Each row below holds a small network's activations on one record, seen along a few directions.
Each row is followed by the record's values for the fields J, G, F, K, M, C.
Not every record has every field; a missing one is left out.
The largest differences between rows may come from other fields.
Random noise pushes rows far along 15 fixed directions. That doesn't count. These rows show it; they differ only by the noise:
[-179   34 -441   23  140   87 -166    7 -262  161  198  375 -319  358
 -400  576 -251 -223 -263  -75   27  148 -159  104  199  377 -111 -399
 -273   60   79  443 -222]
[ 113  170  311  129 -364  149 -122 -318  354 -123 -234  331  124  174
 -177  110  202 -113    1   24 -372  207  -34  288  150   60   56  110
  357  -83  142  134 -109]
[-299  189  -69  208  -27 -242  111   10  307   52 -466  134  548 -264
  -90 -167  415  -91 -162  401  492   21  224 -100 -134 -391 -111  244
 -169  -44 -393 -158  265]
[  94 -305 -374  -46 -245  -63 -249  -91 -269   65   65  161   49 -105
  113  161  305  -41 -154 -340 -129 -375   -8   86  303  197   35 -286
 -380 -107 -389   -2  -29]
[ -83 -289 -299  -79  -82   86  108 -207 -109   63   60 -224   64 -620
  -22   80  393  328  175 -175 -149 -450  -52  160  152   48  -28 -238
 -348  213 -419  -65 -102]
[-192  357  333  -91  404  139 -238 -401  -23    0  -35  170 -334   -3
  308  119 -441 -513 -428  -20  445  449  179 -554  215  -58  638 -153
  208  -26  523  -30  406]
[ 439  552  411    5  -20  427 -227 -400  -80   90   63  444 -581  219
   18  145  -47 -289  108  209 -339  322 -238  -73  276  175   59 -403
  652  112  276  384   55]
[ 105  270  100    3  -32  333 -406  307 -154  126  -93  113 -229  116
  -90   -8  269  366 -330  621 -337  431  157 -309 -192  157 -121 -270
  -29   96  127  142  285]
[-204  280  248 -327    5  -76 -253  210  227    5 -154  299 -379  284
   67   18  -33 -216 -501   40   34  224  187 -144  536    8 -175   53
   43  -65  539   22 -241]
[ 110 -136   17 -704  112 -333 -109 -157 -209  369  406   50 -187 -100
 -677  114  199 -289 -544  339  255  214 -692 -196 -565 -403  -72 -520
 -155  117  115  422   21]
[ -38 -210 -308  300  -69  293 -213  -44 -340 -110    0 -123  -90 -130
  -44  165  537   91 -250 -151 -497   33  237   11  188  243 -113  156
 -224  152 -336 -191   84]
[-240  211 -148 -114  275  201   -9  -67   11   49  119  -13 -184  272
 -669  278  229 -237 -220  265 -120  649 -221   37  -46 -322 -408  182
   59  107  356  295 -219]
[ 130 -131  299 -445  -65  -69   66   73   41   -2  -19 -140 -129 -314
  104  348  -93 -415 -238  196  265  -74  125   28  162  -26   75  -60
  755 -195   81 -114  412]
[ 222 -175 -363  -70  187  -95    9  672 -152  183   73  294  102  270
    1 -121 -344  282  511  262  203 -261 -246 -221 -544  384 -389 -642
 -429 -167 -411  220 -104]
[ 294 -197  111 -277 -183  -59 -140   90  121   57  -75   53  410  -53
    4 -216  107  131  195  225   40   -7 -203 -129 -508 -173   76 -330
  -45 -265 -101   49  187]
[-138 -135  280  -69 -137   99  133  151  309 -138 -132 -253  133 -173
 -278  193  113  232    4  258  -84   89   56  322 -143   27   44  146
  199  -75  136   -4   38]
[ 156  -10  644  378 -441  460 -221   14   30 -313 -545 -154 -165 -215
 -156 -350  500 -218 -309  -40 -343  241  232  194  118   35   56  149
  -19  568  181 -257    9]

[-194  601 -133  307  112   21  109 -560  -47  256  155  335 -326 -105
 -296  547  233  -55 -131  316   22   52 -105  277  382   94   67 -119
  224  128 -251  468   95]	<J:j3 F:f6 K:k2 M:m2 C:c2>
[ 453  -62  -45 -510  210  141  301   -1 -320   96  316 -550 -375 -416
  -72 -324  426 -320  645   26  -47 -226 -490   69  114 -682 -768 -142
  426  317 -236   -8 -212]	<J:j3 F:f1 K:k2 M:m2 C:c2>
[-145  -12  260 -360  293  181 -200 -129 -180 -111  190 -204 -707 -170
   20 -128   88 -119 -554    5 -334  264  170 -475  125  117  -93   65
  153  482  316 -261  -56]	<J:j1 F:f5 K:k1 M:m1 C:c2>
[-430  249  -36  551  -15  133  200  233  303 -153 -478 -118  433  239
 -439   43  171  -20   43  204  255  320  237  480   32 -318  -99  524
 -236  -12   40   94  -95]	<J:j3 F:f5 K:k2 M:m2 C:c2>
[-310 -322 -566  -59  471 -249 -366  193 -292 -146  187   62   24  485
    7 -262  280 -382 -603 -416  -72  424  128 -690 -115 -167 -377  501
 -794 -175    3 -418 -214]	<J:j2 G:g2 F:f6 K:k1 M:m1 C:c2>
[ 178 -106  377 -127  138 -266  -45  -64  136 -137  -65   46  -62   28
  457 -494 -229 -367  -77 -311   84  -72  114 -486  -84  -65   92  170
  234   -7   17 -391   -2]	<J:j3 F:f3 K:k2 M:m1 C:c1>
[-149   -2 -101  -53  -22 -226  325  -33  406    3   44  228   26  162
   47  303 -213  197  196 -169 -252 -348   48  228  270  380 -232  295
  210 -228 -117   12 -391]	<J:j2 G:g2 F:f1 K:k1 M:m1 C:c1>
[  18 -801 -461 -687 -702 -423 -128 -336   18  329   39  180  460 -493
 -634  249  131 -167 -599 -428 -238 -415 -286  255 -257   -9 -196 -496
 -319  494 -175   81 -344]	<J:j2 G:g2 F:f1 K:k2 M:m2 C:c2>
[ 232    8  112 -249  -76   44 -240 -275  -89  -64  183 -419  222  -48
  314 -426  760  133  287  -77   95  -27 -351   36  142 -791  361   69
 -405 -576   23   17  161]	<J:j1 F:f1 K:k1 M:m1 C:c1>
[ -90  391   22 -130  322   24  -23  248 -307  195  159  -34 -544   70
 -210   63    4 -313 -255  349  414  272 -117  -90  260 -226 -272 -156
    0  132  269  265   14]	<J:j3 F:f6 K:k1 M:m2 C:c1>
[ -85  479  170  191  175  223   86  333  269  -14 -133  123  -95  294
 -136  -92  -51  278  293  518 -197  424   68  -13  -58   22 -444  187
  301   36  262  168 -175]	<J:j3 F:f6 K:k2 M:m1 C:c2>
[-451  566  146 -139  757  -27  279   44  120  247  -16 -377  -32 -390
  145 -181 -104  362   35  805  694  284  200 -615 -335 -666  113   92
  117   30    2  -21  517]	<J:j3 F:f2 K:k2 M:m2 C:c1>
[-292  212 -107 -139  -22  184  285  105  217  155 -115 -195  -75 -226
 -356  670 -308   67  -73  379   48  190  263  337  245    0 -177   61
  610  180  353  205   55]	<J:j2 G:g2 F:f4 K:k2 M:m2 C:c1>
[-156  -43   56  314 -322 -294   88 -134  374 -188 -300  376  418   72
  -45  -70 -193 -178   73 -199  275 -185   82  349   65  123  126   62
 -108  -13 -189  -29 -220]	<J:j3 F:f2 K:k1 M:m1 C:c2>
[ 100   33  217  275  185 -353   43  -96 -405  -25  477  -77 -781  -48
  570 -255  285  230   -8 -613  -49 -734 -300   45  591  371  421   54
 -607  -93 -359 -140 -298]	<J:j2 G:g2 F:f4 K:k2 M:m1 C:c2>
[-282  239 -104  411   86  254  393 -453   11   30  -13 -177   56 -311
 -285  446 -144   49  430 -117  419  -95 -263  632  338  -52  454 -147
 -129  121   74  406  -56]	<J:j1 F:f4 K:k2 M:m1 C:c1>
[ -11 -128 -227  497  333 -199  170  238 -393 -166   35 -103   70  314
 -259 -256  351 -578  -96 -184  331   69 -181  -82 -332 -193 -289  465
 -539   42 -474 -230  -34]	<J:j2 G:g1 F:f5 K:k1 M:m1 C:c2>
[ 346 -352 -196 -390  118  113 -218  603 -390  -78  376 -337 -128  311
  442   86  -83   68  325  -22  -22 -203   29  -46  162    4  -74 -225
  114 -662  -55  -84  234]	<J:j2 G:g2 F:f5 K:k1 M:m2 C:c2>
[-157 -150  -87  541  338  485  282  183 -140 -124  216 -467   37  220
 -613  477 -122  477  473  367 -152  237  -60  368 -666  181  100  153
   43  -25 -375  288  203]	<J:j2 G:g1 F:f2 K:k2 M:m2 C:c1>
[ 218  -55  -50  340 -178  366 -432   41 -253  -23  -23  -60  281  539
  -75  106  178   94   42  -71  -90  248  -20  159 -187 -189  418  -90
 -371 -379  -95  246  244]	<J:j2 G:g1 F:f2 K:k2 M:m1 C:c1>
[-178  402  -35  201  323   70   72   25 -225  -70  180 -138 -616   13
  331 -200  396  117  142  -29  -31 -184   68  -10  742 -154 -327  280
  -52   54 -230  -95 -243]	<J:j3 F:f2 K:k1 M:m1 C:c2>
[-209  -29 -588  117  130  355  -13 -189  -74 -121 -104 -303  422  -88
  191  232  -40 -216  348 -224  160  158  320   61  384 -362  -66  157
   25 -203   -3 -126  163]	<J:j3 F:f1 K:k1 M:m1 C:c1>
[  54 -350  -99  -24  -49 -247   33 -263   -1 -191  -74    5  339  -29
  120   63  -27 -665 -322 -331   42  107  143 -252  -90 -144   30  501
  397 -186  -95 -411  247]	<J:j2 G:g1 F:f4 K:k1 M:m1 C:c1>
[-415 -321 -131 -433 -150 -587 -113   84  291   -6 -254  281  284  -64
  105   14 -146 -232 -755 -239  162 -206  386 -258  181   47  -80  158
 -151  -21    2 -357 -136]	<J:j2 G:g2 F:f5 K:k2 M:m1 C:c2>
[ 282  -24   50   86 -278 -249  347   95 -195  -21   87   -9 -468 -373
   35  213  462 -159   55  106 -105 -639 -128  478  493  331 -446   73
  523  162 -575  -55  -30]	<J:j1 F:f4 K:k2 M:m1 C:c2>
[ 368   13 -190 -232  303 -133  152 -468 -364  348  419   59 -325 -375
   59 -274  275 -169  376 -205   42 -462 -611 -296 -105 -201 -184 -453
 -235  326 -587  109 -142]	<J:j2 G:g2 F:f1 K:k2 M:m2 C:c2>
[ 190 -411   25 -271 -216 -390  106  -70    1   16  133  212   72  128
 -470  170 -242 -644 -219 -176  237  -66 -391  255 -241   55  -66 -193
  226   27  -24  158 -117]	<J:j1 F:f3 K:k1 M:m2 C:c2>
[-268 -542 -282  305 -396  393  146  353   40 -237 -267 -646  602 -367
 -193  518 -133  564  244   56 -117 -166  481  681 -134  272  224   32
  -29   -3 -171  -56  326]	<J:j3 F:f1 K:k2 M:m2 C:c1>
[ -14 -166 -152   33  410  -64 -164    9 -395 -218  482 -427   32  209
  286  270  103 -179 -106   -5  197  262   70 -208  -90 -229  380  391
  173 -715  -97 -132  599]	<J:j3 F:f6 K:k2 M:m1 C:c1>
[ 212  -33  111 -270 -293 -154 -202  221   45  142  -20  119   34  155
   -5  -91   64   23 -192   72  -37  -80  -53  -17   32 -104 -111 -165
   78 -111  105   70  -47]	<J:j2 G:g2 F:f3 K:k2 M:m1 C:c1>
[ 119 -210  193 -193   48  267   98  519 -190  -62  134 -729 -186 -109
 -239  291  276  156  -60  435  -42  177   -1  320 -162  -62 -139  211
  288 -230  191   -5  323]	<J:j1 F:f1 K:k1 M:m1 C:c1>
[ 153   76    4 -396 -118  -34 -201 -782  331   25   20  496  199   76
  -71  -88  -23 -223  -10 -182 -427  259 -182 -274 -123 -165 -116  -83
  400   41  201   36 -217]	<J:j1 F:f2 K:k1 M:m1 C:c1>

Here are new rows. What are their fields?
[ 490   30 -552   49 -312  230   33  121 -206  283 -131  231  273 -100
 -142  160  306  159  446  321 -302 -227  -34  200  -64   70 -698 -367
  295  168 -635  240   51]	<J:j1 F:f2 K:k2 M:m1 C:c1>
[  -3  142  226  118 -206 -121  -16 -402  226 -202 -136  160  152  -86
 -181  -92  373 -356 -216  145 -224  260   49   11    8 -242 -216  422
  621  102  -64 -135   73]	<J:j3 F:f6 K:k2 M:m1 C:c1>
[-309  172  -99  -89 -335 -198    7  279  295  128 -630  409   97 -278
 -101 -361   56 -155 -295   24  295 -261  308   13  392 -107 -693 -194
 -322  733 -110  -92 -479]	<J:j3 F:f2 K:k2 M:m1 C:c2>
[ 154   46  104  159  307   27    1  -87 -244  105 -138  -21  -50 -160
   33 -467  -38 -281  -18  -69  289   80 -118 -543 -443 -254   88 -176
 -368  408 -157 -134  172]	<J:j2 G:g2 F:f4 K:k2 M:m2 C:c1>
[ 329  453 -146  281  249  336 -209  271 -245   81  -17  364 -110  517
  295 -332 -124  121  455  320 -216  320   20 -433 -117   70 -440 -182
   68  -63  -38  129   29]	<J:j3 F:f2 K:k1 M:m1 C:c1>
[  22 -297 -306 -383 -101 -269  -87  113 -109  183  363 -263  424   73
 -255  194  208  325  -65  137  -22  -32 -276  174 -331 -398   83  -62
 -114 -478 -100  204  125]	<J:j3 F:f5 K:k2 M:m2 C:c2>
[ 693 -108  130  271 -425  521 -162 -316 -398 -143  122 -118  -33 -128
 -150   64  438  -98  383  105 -468  115 -374  347 -221  158  180 -342
  379   54 -220  206  338]	<J:j1 F:f6 K:k1 M:m1 C:c2>
[-169   34   -5  -77 -470 -136 -197   15  374  -67 -486  162  486   -3
  125 -132  379  -79 -114 -107  268 -123  300  326  501 -401   21  141
 -252 -241   75 -100  -92]	<J:j1 F:f2 K:k2 M:m1 C:c2>
[  97  320 -304  181 -342   73 -228  571  -76  257 -267  460   28  253
 -243  -78  215  249  -25  563  -61   45   41   99    7  180 -608 -499
 -281  162 -169  391 -125]	<J:j3 F:f6 K:k2 M:m1 C:c2>
[ 334  -19  222 -509  -84 -146  -78  301  -54  119  222  130 -288  434
   36  328 -579 -419   51   35  302 -108 -250  215  182   45   18 -444
  518 -414  319  409   47]	<J:j3 F:f1 K:k2 M:m2 C:c1>
[ -41 -172 -365  175 -172 -281  -25  382 -192   23 -374  452 -225   11
  164  131  -49 -604 -539 -289  128 -385  450  -71  524  562 -502   93
  -69  342 -345 -327 -101]	<J:j1 F:f4 K:k2 M:m2 C:c2>
[-211 -297  -92  -29 -146 -516 -123 -144  297  -85 -162  543  366   76
   15  145 -203 -106 -641   86 -118   -3  377 -368 -408  515   24  299
  236 -143 -319 -303  211]	<J:j1 F:f2 K:k1 M:m1 C:c1>
[  96 -227  117 -413   41  198 -105  734  -72 -189  182 -524 -330  700
 -333  369  116 -281 -216  -17 -167  418   -5  460  253 -284 -376  516
  289 -545  621  120 -185]	<J:j1 F:f2 K:k2 M:m2 C:c1>
[-247  255 -182  431  341 -104   70 -208  -94  147  369  -77  -47  -11
   61 -140  510  798  246   20  -45 -256 -210  -56  -65  -37  357  129
 -902 -191 -458  158  -76]	<J:j2 G:g2 F:f6 K:k2 M:m2 C:c1>
[  77 -136  176 -563  -15 -395  356  133  377  226  294   35   92  -85
 -281  233 -373  470  199  381 -120 -236 -340  149 -443  201 -184 -168
  476 -197  -18  264 -152]	<J:j3 F:f1 K:k1 M:m2 C:c1>
[ 357  -92 -445 -366 -673 -185 -453  397 -214  164 -192   57  461   58
  568  118  858  -45 -119   17   63 -568  337  304  828 -494 -231  -71
  -42 -860 -513  -75  345]	<J:j2 G:g2 F:f5 K:k2 M:m1 C:c2>
